These are the activations of a small neural network, seen along a few directions. Each row is one input.
In each table, some parts of the input vary, and every possible input appears once, in random order.
A made-up example of a description, with smaller parts first: one of 3 separate values, together with either a single point or one of 11 places along a line or (one of 5 places around a ring, together with one of 6 places along a line).
Shared parts are said once, and a part with two or three values counts as separate values.

Table:
r1: [ -5 -13  -3  -5  -2 -17   6  12  -3  11   6  11   4  21  -1]
r2: [  5  -5 -12   6  11  17 -10   8   3  -6   0  22   1   4  10]
r3: [ -5   4   9   0 -17 -16  15  -7   2  -4  -5 -18  -4   9  -5]
r4: [ 17  11  -4   4  -2  23  -3   2   9 -15   0 -14   7 -11  -1]
r5: [ -4  -1  -5  11  15   9 -14   0   3 -12  -9  16  -2   3  11]
r6: [  9   3   2  -9 -20  -8  15   1  -1   2   2 -24   7   8 -10]
r7: [ -8   1   2  12  10   8 -13  -4   3 -17 -16   8  -6  -2  16]
r8: [ -1   9   2 -13  21  23 -19 -19  -5  38  14  13  -8 -48  -6]
r9: [ 19   2  -9   6   3  24  -5   7  -1 -11   7  -3   8  -5  -3]
r10: [-16  -7  11   3  -2 -26  10  -2  -2   1 -12  -2  -4  15   6]
r11: [ -7   9   0  14   1  10  -9  -4   8 -21 -14  -2  -8  -9   9]
r12: [-11   2  13 -30   5  -8   0 -16 -13  50  22   8  -3 -29 -15]
r13: [ 12  -4  -2  -8 -14 -10  11   8 -11   7  10 -12   9  13 -11]
r14: [-16   1   9   4 -12 -23  15  -4   1  -3 -10 -13  -8   9   1]
r15: [-13  -9   4   2   3 -27   7   3  -2   5  -4   5   1  19   1]
r16: [  7 -11  -5 -11  -6 -14   8  11  -4   7  10   1   5  17  -9]
r17: [  3  12   1  12  -3  15  -6  -5  10 -22  -8  -7  -4 -11   5]
r18: [ 15  -5 -13   1   9  19  -7   8   3 -11   6  11   4  -2   2]
Q: The inputs of r12 and r8 match in every part but one. If r1 is changed in the same way as r12 into r8, which row does it become?
A: r2
Q: What do these inputs look like to the network?
A: one of 2 separate values, together with either a single point or one of 8 places around a ring
Q: A walk changes only the place on the ring of 8. It starts at r14 and steps to r10. List the rest of the walk in order.
A: r15, r1, r16, r13, r6, r3
Q: Change only the choice among 2 separate values in r11. List by row number the other rows that result.
A: r14
Q: Change only the choice among 2 separate values in r4. List by row number the other rows that result.
A: r6

Table:
r19: [-13   0  15 -10  -4 -30  13 -10 -13  27   6 -11  -3  -2 -13]
r20: [  4 -15  -6   1 -28 -37  30  25   3 -13   3 -16  12  54 -10]
r21: [  9   3  -4   8 -22  -8  15   7   0 -19  -1 -24   2  15  -9]
r22: [ 17  13  -8   6  -2  27  -5   1  17 -21   2 -12   0 -18  -3]
r23: [  2  12   1  15   9  20 -13  -5  15 -28 -20  -8  -1 -12  13]
r24: [ -5   1   6  19 -10 -14   9   0  -2 -25 -22 -19   0  21   9]
r25: [ -7   5  -8   9  30  40 -36  -7   3  -2  -1  41 -13 -35  17]
r26: [  3 -16   5 -23 -30 -44  29  14 -13  18  11 -14  14  41 -15]
r27: [ 25   5 -15  -9  21  56 -26  -3  -6  16  19  22   4 -39   0]
r28: [ 12  12   2 -15  -4  24  -2  -9   2  13  10 -11   3 -29  -7]
r29: [-26 -21   7  -4 -17 -55  25   7  -3   3 -11   5  -7  48   4]
r30: [  5   5 -10  -3  39  37 -31  -9  -4  31  16  32  -2 -43   1]
r31: [-18  11   8   5   6  10 -12 -15  12  -3 -11   9 -15 -23  10]
r32: [ -8  10   8  -9  14   5  -7 -16   5  27   7   0  -3 -34  -6]
r33: [ 13   7 -14  18  35  52 -37   0   6 -27  -9  26   3 -23  20]
r34: [ -8 -18   2  12 -15 -44  26  20   0 -19 -19 -11   9  59   9]
r35: [-16 -22  11 -20 -10 -61  26   8 -11  30   9  -4   5  35 -15]
r36: [ 29   5 -22  10  24  59 -29   6   9 -19  12  22   3 -28   4]
r37: [-24   0  13   6 -12 -25  10 -11  -5  -2 -13  -3 -15  10   5]
r38: [  6   3   8 -15 -23 -12  16  -4 -15  13   8 -23   4   3 -14]
Q: What do these inputs look like to the network?
A: one of 4 places along a line, together with one of 5 places around a ring
Q: The inputs of r32 and r23 match in every part but the place on the ring of 5. If r35 is changed in the same way as r32 into r23, which row does it become?
A: r34
Q: Change only the place on the ring of 5 in r36. List by row number the other rows that result.
A: r25, r27, r30, r33
Q: Change only the place on the line of 4 in r25. List by row number the other rows that result.
A: r29, r31, r37

Table:
r39: [-15   0   4  -2  15   2 -12  -9   1  12  -2  21 -10 -14   7]
r40: [-12 -14  10 -13 -27 -53  33   8  -6  11   1 -16   3  39 -11]
r41: [-12 -12   5   0 -28 -48  31  12  -1  -8  -7 -17   2  47  -6]
r42: [ -1  -7 -10  19  20  16 -19   8   3 -22 -14  24  -1  10  20]
r43: [  7  -8  -6 -16  19   6  -9   3 -12  31  20  20   8 -10  -7]
r44: [-12 -12   6   0 -28 -48  30  11  -1  -8  -6 -17   1  47  -5]
r45: [ 25   8 -11  15  -5  30  -3  10   8 -32  -5 -13  10   2   5]
r46: [ 10  12   1  -8  -8  16  -1  -9   4   3   6 -14  -1 -22  -8]
r47: [ 10  -9 -11  -9  14  12 -10   9  -2  12  14  22   6  -3  -1]
r48: [ 20  -2 -15   2   1  22  -5  12   4 -11  11   6   5   0  -3]
r49: [ -6 -11   4  14 -23 -44  26  16   1 -29 -21 -24   7  56   3]
r50: [-18   9  14  -6  12  -4  -6 -22  -3  30   1   2 -11 -32  -2]
r51: [ 17  -2  -5 -17   9  12  -4   2 -10  27  24   4  10 -15 -16]
r52: [ 21   7  -5 -11  -7  21  -2   3   2   5  15  -9   9 -15 -11]
r53: [-14   1   0  10  13   6 -15  -5   5  -8  -9  21 -12  -8  12]
r54: [ -6  -8  -6  -5  18   7 -13   2  -1  16   6  29  -2  -5   6]
r55: [-14  10   6  24  12   9 -11 -10  11 -30 -25  -1  -9  -8  18]
r56: [  8  12   6 -15  -3  10  -1 -15  -6  23  13 -16   1 -30 -15]
r57: [ -8  -7  -1 -12  22   2 -12  -4 -11  35  12  27  -1 -13   0]
r58: [ 19  -2 -11 -10   4  18  -4   8   0   8  18   5   8  -7  -9]
r59: [ 11  -9 -16   3  12  17 -11  12   2  -7   7  23   4   4   5]
r60: [ 21   8 -10   2  -9  26  -2   7   6 -14   8  -9   6  -8  -5]
r61: [-17   9  10   0   8   2  -7 -16   7  11  -6   4 -12 -24   4]
r62: [ -7 -10   4  14 -24 -44  26  16   2 -28 -21 -24   7  55   4]
r63: [-14 -15  16 -20 -23 -58  33   2 -17  31   7 -16   4  32 -16]
r64: [-11   2   0  22  18  10 -18  -2   6 -27 -21  16  -7   1  21]
r65: [ 18   7   0 -17  -2  15  -2  -3  -8  25  22 -10  10 -24 -17]
r66: [-17   9   7  12   7   6  -9 -13  10 -10 -13   4 -14 -17   9]
r67: [-15 -15  17 -19 -23 -58  33   1 -17  31   8 -15   3  31 -15]
r68: [ -1  14   3  20   0  17  -6  -7   9 -34 -21 -14  -5 -10  13]
r69: [ 24  -2 -17  15   5  27  -7  15   6 -29  -2   1   9   9   6]
r70: [ -6  14  12 -12   1   4  -3 -20  -7  26   6 -12  -7 -35  -8]
r71: [ -4  14   4   7  -5  14  -4 -10   7 -14  -8 -10 -10 -20   3]
r72: [ -4  13   8  -5  -3  10  -3 -14   3   6  -1 -11  -8 -27  -2]
r73: [ 14  13  -4  17  -5  24  -3  -2   9 -35 -14 -18   2  -4   7]
r74: [-16   1   8  -9  18  -3 -11 -15  -8  32   4  19  -8 -22   1]
r75: [ 15  -9 -17  15  15  21 -14  15   3 -25  -6  17   7  12  13]
r76: [-13 -14  11 -13 -27 -53  32   7  -6  12   2 -15   2  39 -10]
r77: [ 10  13  -3   4  -9  20  -2  -5   8 -16  -1 -14  -2 -14  -2]
r78: [ -5  -7  -9   7  16  12 -16   5   2  -4  -1  30  -4   1  11]
Q: What do these inputs look like to the network?
A: one of 4 places along a line, together with either one of 2 separate values or one of 8 places around a ring
Q: The inputs of r54 and r42 match in every part but the place on the line of 4. If r52 is changed in the same way as r54 into r42, which row does it become?
A: r45
Q: Change only the place on the line of 4 in r64. List by row number the other rows that result.
A: r39, r53, r74
Q: Change only the place on the ring of 8 in r59. List by row number the other rows that result.
A: r48, r53, r60, r66, r71, r77, r78
Q: Which other rows agree with r67 in the place on the line of 4? List them by row number.
A: r43, r50, r51, r56, r57, r63, r65, r70, r74
